These are the activations of a small neural network, seen along a few directions. Each row is one input.
In each table, some parts of the input vary, and every possible input appears once, in random order.
Descriptions start from the smaller parts, as in this example, which fits no table here: one of 5 places around a ring, together with either a single point or one of 9 places around a ring or (one of 3 separate values, together with one of 4 places along a line).
Shared parts are said once, and a part with two or three values counts as separate values.

Other details of the inputs vary at random and push rows far along two fixed directions, the same in every table; ignore that.

Rows:
x1: [-57  -8  -1  19 -19 -57  -7  30   8  20  -5 -11  26]
x2: [ 68   8   1 -59  25  41 -13   3  -2 -83  17 -13 -23]
x3: [ 13  23  39  23  11  43  11   6 -17   4 -23 -14 -33]
x4: [-59  -5 -19   7 -36 -54  -7   4 -10  20   0   9  36]
x5: [ 42  -1   3 -56  10  51 -12   9  31 -95  28 -28 -39]
x6: [ 11  25  13  12   0  30  19 -18 -66  42 -33   3  -2]
x7: [  4  34  37  34  -9  53  13  -9 -18   8 -32   1 -32]
x8: [-42  31  23  65 -26 -28  -1  19 -34  52 -53  18  28]
x9: [-38 -35 -21   4 -28 -46 -22  -1  47  17  10  -5  49]
x10: [ 23   2   2 -38  10  20  -5   5 -16 -38   9 -24  -8]
x11: [ 30 -14 -16 -35  30  20   8  -9   5 -15  32  -7 -23]
x12: [-33 -29 -23   8   6 -73   0  15  47   7  31  20  13]
x13: [  0  20  21  31   1  42  19 -23 -22  27 -24  14 -28]
x14: [-25 -22 -12  27 -21 -54 -18  11  33  31  -5   5  59]
x15: [  4 -48 -53 -64  14 -29  -8  -6  62 -46  72   1 -12]
x16: [ 20 -38 -46 -48  27 -39  -8   5  51 -39  61  11  -1]
x17: [ 30  10  26  17   2  54  -5 -11 -17  21 -32 -21  11]
x18: [ 12  18  -2  -5 -10  34  11 -27 -44  14 -16  12  -9]
x19: [ 13   9  18  13  22  31  18 -10 -11  14  -9  -5 -29]
x20: [ 14  35  36  40   6  26   6   3 -14   9 -35   7 -22]
x21: [-31 -12 -27   6 -14 -66   0   5 -11  33   6  26  37]
Description of these inputs: one of 3 separate values, together with either a single point or one of 6 places around a ring.
Question: Which other rows agree with x17 in the choice among 3 separate values? List them by row number.
Answer: x1, x3, x6, x10, x11, x19
Question: Change only the choice among 3 separate values in x11. List by row number the other rows that result.
Answer: x15, x16

Rows:
x22: [ 66  52  52  63  32  83  10   2 -33  27 -69   4 -19]
x23: [-54 -58 -48 -17  -1 -79  -1  -2  39  33  46   1  25]
x24: [-16   6   0  25  -1  17  13 -28 -48  57 -32   1  28]
x25: [ 17 -17   7 -55  23  16 -10  12  24 -92  36 -41 -21]
x26: [ -4   7   7  22  -2  35  -9   8  15  -3 -22 -13  10]
x27: [-30 -36 -29  19  16 -94   2   8  11  61  17  17  54]
x28: [ 48  26  -4 -30  -7  49  -4  11 -42 -30 -10   3 -16]
x29: [-27  46   4  80   2 -37  22  13 -65  88 -55  48  22]
x30: [-51  36  29  86 -30   0   9 -41 -54  80 -62  40  18]
x31: [ -5 -52 -44 -51  24 -25 -14 -14  41 -26  60 -18   7]
x32: [ 52  11  21   9  26   6   3 -16   3 -19  -8  25  -8]
x33: [-45  -4   2  33 -57 -66 -15  -3 -13  48 -23  30  56]
x34: [ -6 -36 -24 -39  -2 -33 -18 -11  52 -61  41   6  13]
x35: [ 11  27  24  37   9  71  -5  -9  -4  10 -33 -10 -17]
x36: [ 41  -9 -29 -61  17  18  14  11  31 -61  59  -1 -54]
x37: [-33  12  27  17   3  -1  -1   1 -18   1  -7 -15  -9]
x38: [-59   3   9  21 -29 -61  -4  19 -14  22 -18 -17  35]
x39: [-11  23 -14   5   9  23   5  -3 -30   2  -4  17 -19]
x40: [ 30 -17  16 -54  16  10   9  15  38 -67  52 -35 -52]
x41: [-29  23  39  59   8 -49  12  21 -35  51 -37   8  19]
x42: [  0 -50 -33 -41   4 -36  10  -5  40   5  59 -11  -5]
x43: [ 53  19  34  -3  -2  63  21 -35  -9 -15  -6  15 -51]
x44: [-64  -9 -41   7 -11 -64   8  16   8  33  19  29   5]
x45: [ 34  -7   4 -18  22  56  -6   6  47 -40  14 -19 -40]
x46: [-15   4  26   3 -28 -20 -10  22 -28   3 -19 -19  18]
x47: [ 10  21  43   3  15  47  14  -3 -28 -10 -17 -17 -47]
x48: [-12   1  11  16  -9   1   8 -27   2  12 -10  27 -15]
x49: [ 43  17  22   5 -16  61 -18  16  -5  -9 -31 -17   3]
x50: [-40 -37 -36 -25 -29 -91 -23   0  56 -22  36  13  46]
x51: [ -4  37  -4  18   0  40  13  -4 -56  11 -34  18  -8]
x52: [-46 -50 -53 -29 -15 -89 -13   4  34  22  37  -9  62]
x53: [ 50  21  31  13   5  83  15  -1  12  -4 -15 -15 -48]
x54: [ 45   2  -2 -28   7  51 -19  12  38 -55   2 -31  -7]
x55: [  0   1 -40 -37  -4 -18  -6  17   4 -35  19   2   5]
x56: [ 53 -14  -7 -54   4  34 -12 -10 -13 -16  17 -19  10]
Question: What is each input in this table made of?
Answer: one of 5 separate values, together with either a single point or one of 6 places along a line
Question: Which other rows agree with x45 in the choice among 5 separate values? List them by row number.
Answer: x22, x26, x35, x49, x53, x54
Question: Change only the choice among 5 separate values in x53. List by row number the other rows that result.
Answer: x36, x40, x42, x43
Question: Which other rows agree with x50 in the choice among 5 separate values? List them by row number.
Answer: x30, x32, x33, x34, x43, x48

Rows:
x57: [-16  28   9  17 -18  -7  10  -8 -56  33 -30  16  16]
x58: [-22 -15  -2  -5  -2 -34   1  19  42 -26  25 -15  -5]
x59: [-45  -1  13  29 -14 -42   0  25   2  28 -10  -6  11]
x60: [ 32   8   8   5   6  15  -1 -16 -24  14 -14   8  13]
x61: [-17  12  -3   0 -12  10  11 -13 -48  16 -15   5  -7]
x62: [-40 -14  11  25 -17 -35  -7  18  17  35  -9  -9  29]
x63: [ 39  26  40  13   7  73   7 -15 -10  -7 -35 -21 -28]
x64: [-43 -17  -4  21 -22 -50 -16  25  21  25  -4 -11  42]
x65: [-15 -23   3  -4  -4 -15 -16   1  53 -26  20  -8   0]
x66: [  5   4  -4  -9 -11  33   3 -23 -35  11 -15  -3   2]
x67: [ 14  -3 -10 -24  -7   4  -7 -12 -10 -12   4  -4  17]
x68: [ 37  -9 -13 -39  12   6  -4  12  38 -64  36   4 -29]
x69: [ 17 -31 -28 -22  25 -27  -3  -1  33 -10  32   5  14]
x70: [ 23  38  24  30   6  21  12 -14 -65  34 -43  20  -5]
x71: [  9   0 -13   8  13  16   9 -20  -5  29   0  11  -4]
x72: [  1  32  17  19  -2  23  -4  16 -20 -12 -28  -3  -2]
x73: [ 39   7  15 -28  17  37  -8  21   8 -60  12 -28 -26]
x74: [-24  -5 -15  24  10 -51  14   5  -8  39   2  25  18]
x75: [-23  -5 -10  28 -24 -33  -4   3  15  35 -12  23  23]
x76: [ 13  22  34  17   8  45   3  -7  -4 -26 -14  -3 -39]
x77: [ 18  -8 -10 -24   3  39   7 -24  -7   4  14  -2 -14]
x78: [ -6 -20 -27 -42   7  -7   6  -6  11 -17  40   1 -23]
x79: [  9 -13 -25 -27  25  -7  10  -4  18 -15  38   8 -23]
x80: [ -5 -10  -9 -12  -5 -12 -23  19  34 -28   4 -11  21]
Question: What is each input in this table made of?
Answer: one of 2 separate values, together with either a single point or one of 5 places along a line or one of 6 places around a ring
Question: Changing only the choice among 2 separate values turns x65 into x76. The same change can be made to x75. Which row results?
Answer: x68
Question: Change only the place on the ring of 6 in x66. List by row number the other rows that result.
Answer: x60, x67, x69, x71, x77
Question: Change only the choice among 2 separate values in x80. List by row number the other rows that result.
Answer: x72
